A small network was trained on made-up records. Each row is its average activation on records with the value named, seen along a few directions.
Related values have similar rows: they may be neighbours, one step apart, or belong to one group.
In the rows, 500 means zero.
Random noise pushes rows far along 17 fixed directions. That doesn't count. These rows show it; they differ only by the noise:
[424 484 434 556 414 406 555 334 223 579 537 485 486 508 621 487 428 656
 573 571 702 463 565 278 377 380 496]
[589 570 600 475 565 532 398 504 421 543 313 351 425 435 511 585 462 262
 597 570 621 528 445 333 574 600 473]
[614 309 392 489 232 450 467 292 464 705 602 410 671 467 647 581 284 437
 438 567 701 471 342 669 556 295 397]
[621 429 470 352 464 536 537 533 276 481 403 476 403 622 319 616 468 612
 418 585 603 697 415 403 298 367 407]
[310 629 504 404 607 597 570 503 330 436 478 373 583 433 316 565 483 373
 390 534 657 479 534 543 598 552 594]
[494 464 348 440 527 639 520 379 563 503 468 449 535 394 448 650 484 351
 416 493 629 632 499 565 537 576 456]
[694 521 656 606 572 607 543 533 542 685 287 643 425 467 673 348 439 197
 373 328 548 707 463 396 281 550 475]
[709 462 681 324 255 325 454 660 559 527 326 536 436 593 274 480 514 513
 485 731 373 530 419 442 593 578 468]
[541 567 499 581 449 591 673 491 553 276 458 461 359 484 561 641 700 402
 357 541 404 509 488 496 435 489 487]
[815 192 360 597 546 497 446 613 418 557 282 517 422 553 668 462 606 495
 523 542 344 282 338 675 544 506 612]
[613 304 545 348 478 643 496 441 472 726 461 729 567 626 625 592 492 596
 464 344 553 609 444 712 399 465 521]
[635 599 472 419 399 501 359 733 530 554 628 703 637 544 603 460 427 499
 434 343 314 487 664 669 710 470 636]
[414 381 549 444 587 558 718 461 773 413 470 361 364 481 282 601 530 568
 432 598 274 707 615 290 391 716 278]
[772 570 540 457 390 589 491 391 561 430 509 459 501 395 479 593 692 426
 459 477 607 630 329 435 558 590 386]
[639 328 415 569 434 308 428 493 589 415 603  85 666 405 318 297 439 736
 375 621 393 694 357 412 455 541 316]
[631 717 507 542 545 384 231 537 624 369 639 386 614 313 595 298 559 569
 495 337 523 666 627 365 513 599 457]
[575 626 594 426 378 357 375 440 487 475 389 666 394 558 484 513 533 551
 440 572 541 501 561 512 397 504 542]
[331 454 517 595 589 470 675 202 604 413 672 354 578 389 463 391 539 629
 247 453 598 444 487 615 285 477 385]
[633 521 489 499 491 591 604 612 374 500 543 559 492 535 562 529 509 520
 395 441 343 479 582 470 529 493 541]


Values of Nulu:
e14: [435 307 490 478 441 389 346 489 675 624 487 508 530 551 603 526 346 499
 621 595 482 419 462 697 535 395 481]
e8: [658 515 182 601 535 698 543 446 506 542 625 477 636 312 563 543 402 382
 329 403 387 675 583 551 557 652 466]
e16: [566 629 359 528 322 399 511 373 404 458 542 692 422 520 465 518 471 613
 412 570 486 400 634 473 445 451 535]
e4: [629 717 519 639 483 450 263 548 535 452 549 483 491 541 531 491 395 361
 482 477 491 574 340 543 503 369 462]
e10: [445 461 425 594 740 646 619 625 423 567 480 435 521 460 459 365 413 392
 537 415 503 553 499 400 466 561 488]
e2: [629 438 369 638 325 447 639 433 562 621 476 820 462 522 442 267 513 518
 418 471 490 481 429 498 379 498 523]
e6: [264 632 473 396 335 500 675 631 349 271 572 293 593 413 317 545 609 434
 525 705 706 551 445 414 621 401 523]
e11: [412 601 691 351 531 420 533 743 601 346 460 425 452 435 421 374 667 420
 676 504 595 444 567 349 543 509 483]
e5: [368 456 607 395 343 286 391 594 879 532 535 467 580 538 254 375 244 415
 363 621 433 687 463 657 479 414 372]
e9: [329 609 350 709 477 474 424 214 427 442 626 536 433 632 526 644 431 700
 533 500 468 472 438 566 350 385 509]
e3: [520 351 293 430 335 446 668 562 312 600 512 585 634 448 433 409 397 564
 315 644 442 387 632 577 569 468 627]
e13: [543 550 437 636 343 328 300 646 579 387 388 517 547 495 725 335 649 636
 542 528 274 652 566 602 413 594 715]
e1: [368 272 273 475 435 384 367 444 441 615 318 603 564 475 676 480 510 612
 653 610 644 534 574 584 455 513 687]
e12: [526 499 382 324 387 431 538 647 640 364 476 607 372 469 354 582 518 389
 513 610 519 432 639 498 572 386 445]
e15: [526 475 456 479 486 565 527 519 387 288 442 237 475 514 546 739 550 555
 414 590 362 569 485 552 420 454 489]
e7: [517 664 556 587 411 359 291 432 493 412 489 507 484 533 573 499 528 530
 551 524 497 495 473 488 518 479 551]
The values of Nulu form a ring.
List every value one step from e4, in the order listed. -> e14, e6
List every value one step from e2, in the order listed. -> e11, e9
List every value one step from e15, in the order listed. -> e16, e12
List every value one step from e1, in the order listed. -> e5, e3
